Each row below holds a small network's activations on one input, seen along a few directions.
Each table varies a few parts of the input and shows all the possible inputs, shuffled.
A made-up example of a description, with smaller parts first: values(3) and (point or line(11) or (line(4) and ring(5))).
Shared parts are said once, and a part with two or three values counts as separate values.
(in the rows, 128 means zero)

Other details of the inputs vary at random and push rows far along two fixed directions, the same in every table; ignore that.
To show where, the next rows are all for the same input, with only those details redrawn:
[170 150 110 178 130 113 144 174 107 123 154 135]
[172 156 105 167 148  95 169 215  81 111 148 161]
[184 149 113 213  86 148  91  89 159 153 172  80]
[154 133 123 183 110 144 110 113 150 137 151 100]
[ 71  83 161 129 142 168 108  95 176 120 108 103]
[172 143 118 202  95 148  98  95 158 146 164  88]
[ 68  93 152  99 186 124 167 192 114  90  94 163]
[194 162 102 197 116 112 137 165 109 131 166 127]

A family of inputs:
R1: [172 148 135 123 105 106 132 116 102 143 133 144]
R2: [145 141 139  87 143  94 164 163  77 123 115 181]
R3: [ 91 110 142  85 105 160 104  55 183 153 104 105]
R4: [ 57  89 151  54 130 152 124  82 172 135  83 126]
R5: [152 156  94 145  92 136  91  62 128 155 134 104]
R6: [144 154 101 138  96 134  96  66 126 147 126 109]
R7: [107 104 171  95 107 153  97  44 161 148 104 109]
R8: [ 90  99 167  59 149 127 138 117 116 127  88 153]
R9: [ 71  76 162 112 131 165  92 102 166 106 122  94]
R10: [ 97 111 145 127 152 147 131 154 134 113 114 123]
R11: [168 175 109 115 163  37 193 211 116 114 170 159]
R12: [143 152 104  92 131 103 161 163 104 137 121 168]
R13: [145 121 125 164 101 142  84 114 147 126 167  91]
R14: [130 130 117 102 106 138 116  89 152 160 123 115]
R15: [131 153  93  98 148  87 160 173  60 113 105 173]
R16: [130 140 101 122 112 136 101  76 121 146 118 114]
R17: [ 58  85 158  95 186 134 159 177 126  91  91 157]
R18: [ 56  81 157  84 179 139 154 180 115  78 104 151]
R19: [182 163 104 190 108 113 135 172  99 130 175 123]
- What do these inputs look like to the network? => point or line(6) or (values(3) and line(4))
- List by row number the other inputs of the same sort as R4. => R1, R2, R3, R5, R6, R7, R8, R12, R14, R15, R16

A family of inputs:
R20: [ 93 117 130 103 146 125 140 133 149 122 117 128]
R21: [178 138 122 225 131 129 133 193 123 111 178 116]
R22: [164 139 131 162  84 147  94  67 150 158 147  96]
R23: [107 126 114 112 143 130 140 147  99 117 102 151]
R24: [122 122 143 105 142 117 145 150 103 119 115 153]
R25: [107 120 120 106 144 118 129 148  94 105 114 143]
R26: [ 60  92 142  96 140 164 110  84 161 126  91 114]
R27: [177 156 119 149 113 113 142 139 116 143 146 137]
R28: [123 125 144 102 144 109 157 156 129 124 124 149]
R29: [117 110 148 120 112 152 103  86 134 136 115 117]
R30: [ 72  84 173  86 138 145 106  85 166 120 109 112]
R31: [118 133 117 113 147 107 144 158 115 111 127 141]
R32: [133 133 135 110 142 113 163 160 128 130 122 153]
R33: [148 140 113 159  96 137  88  75 160 145 160  82]
R34: [123 122 144 105 142 114 142 149 103 115 118 150]
R35: [ 59  89 151  87 143 143 107  93 179 116 115 102]
R36: [ 59  92 146  94 142 154 114  86 171 124  98 110]
R37: [107 117 151  86 156 107 162 168 124 114 117 157]
R38: [117 130 116 113 146 112 137 156 102 110 126 141]
R39: [ 90  98 165  90 141 134 121 108 149 121 115 123]
R40: [129 122 138 108 136 114 132 149  90 113 120 150]
R41: [159 136 139 149  92 133  99  81 169 150 165  90]
R42: [165 148 125 141 116 113 139 135 120 139 144 135]
R43: [162 158  91 156 117 122 135 138 109 140 135 133]
R44: [118 133 118 111 147 103 148 161 127 113 133 138]
R45: [120 121 139 107 138 125 142 146  96 120 105 157]
R46: [120 121 136 107 141 131 144 147  99 126  99 160]
R47: [147 137 112 159  92 140  80  71 149 143 154  83]
R48: [123 124 145 103 144 111 150 153 115 120 121 151]
R49: [107 104 141 173 161 150 140 199  99  86 124 136]
R50: [132 129 142 106 141 103 152 158 125 119 135 144]
R51: [ 91 113 126 113 137 150 122 107 143 131 100 124]
R52: [132 130 134 114 140 119 150 153 102 125 115 157]
R53: [113 100 149 170 168 131 155 209 139  90 149 132]
R54: [174 150 122 145 113 109 126 137 101 133 153 131]
R55: [130 125 117 152  89 160  68  50 154 145 141  77]
R56: [150 143 111 162  93 140  92  73 161 151 155  86]
R57: [111 104 144 176 166 143 146 205 110  87 134 135]
R58: [174 149 123 146 111 106 123 136 101 131 153 131]
R59: [101 108 154  99 139 136 140 117 164 137 110 130]
R60: [147 138 114 158  95 134  85  75 159 143 159  82]
R61: [118 131 115 115 145 112 139 156 103 110 123 143]
R62: [136 134 116 159  91 159  89  53 178 158 141  80]
R63: [ 59  90 143  95 136 166 104  83 148 122  87 115]
R64: [107 126 113 111 145 132 142 150 100 120  98 153]
R65: [133 132 133 113 142 116 159 156 115 129 116 156]
R66: [118 129 118 131 123 141 125 103 166 143 127 110]
R67: [175 163  98 161 105 110 124 130 136 143 167 111]
R68: [116 129 115 114 141 119 135 152  93 109 115 145]
R69: [146 151  98 140 132 114 149 151 116 132 130 141]
R70: [ 73  89 170  86 137 154 124  89 183 134 102 117]
R71: [157 141 127 132 121 114 131 145  87 122 131 146]
R72: [150 147 102 146 114 123 120 130 102 130 135 129]
R73: [128 127 130 113 138 129 148 150  95 126 103 160]
R74: [178 157 118 149 115 114 144 140 117 147 142 140]
R75: [ 59  91 145  96 140 160 108  85 159 124  93 112]
R76: [161 143 120 143 112 129 129 129 102 139 128 140]
R77: [165 161  94 155 119 115 138 141 120 142 141 131]
R78: [148 141 115 155  97 133  93  81 170 146 165  81]
R79: [171 149 128 139 114 101 133 143 126 132 163 127]
R80: [ 80  96 165  78 157 124 142 135 134 109 102 143]
R81: [178 156 116 152 113 119 138 138 106 146 137 142]
R82: [172 148 121 145 110 115 121 133  92 132 145 134]
R83: [147 151 100 136 133 108 153 158 127 135 136 139]
R84: [161 155  98 152 116 114 126 138 105 132 146 127]
R85: [164 139 126 164  86 154  98  67 154 163 139  99]
R86: [ 61  91 138  98 136 173 109  83 152 128  81 118]
R87: [163 160  98 150 118 112 141 143 130 140 151 128]
- What do these inputs look like to the network? => line(4) and (point or (values(2) and line(8)))
- Changing only the line(4) part turns R58 into R79. The same change can be made to R57. Which row results? => R53
- Changing only the line(4) part turns R85 into R32. The same change can be made to R22. Which row results? => R28
- Change only the line(8) part in R74. List by row number the other rows that result. => R27, R30, R39, R42, R48, R65, R80
- Change only the values(2) part in R38. List by row number the other rows that result. => R54
- Change only the values(2) part in R75. List by row number the other rows that result. => R22

A family of inputs:
R88: [224 184  83 212  75 120 106 115 122 158 187  98]
R89: [167 169  93 105 124  86 155 153  80 137 128 163]
R90: [136 120 138 162  89 165  79  54 175 152 145  77]
R91: [ 72 104 153  39 158 119 153 129 112 120  74 169]
R92: [ 75  90 160 100 144 150 120 110 156 118 105 121]
R93: [145 125 139 168  84 161  78  47 190 157 156  69]
R94: [112 125 127 107 162 106 163 184 107 106 118 159]
R95: [103 121 128 100 167 107 166 191  99 101 111 165]
R96: [168 157 100 156 127 108 144 170  92 124 145 143]
R97: [ 85  95 153 114 135 156 110  99 146 122 105 116]
R98: [ 84  94 158 108 137 150 115 100 165 124 113 113]
R99: [169 158 105 152 129  99 151 173 107 126 154 141]
R100: [ 83  94 155 111 135 156 110  99 152 123 107 115]
R101: [168 157  99 157 126 109 142 168  88 124 143 144]
- What do these inputs look like to the network? => values(2) and (point or line(6))
- Changing only the values(2) part turns R94 into R98. The same change can be made to R88. Which row results? => R90
- Change only the values(2) part in R93. List by row number the other rows that result. => R99
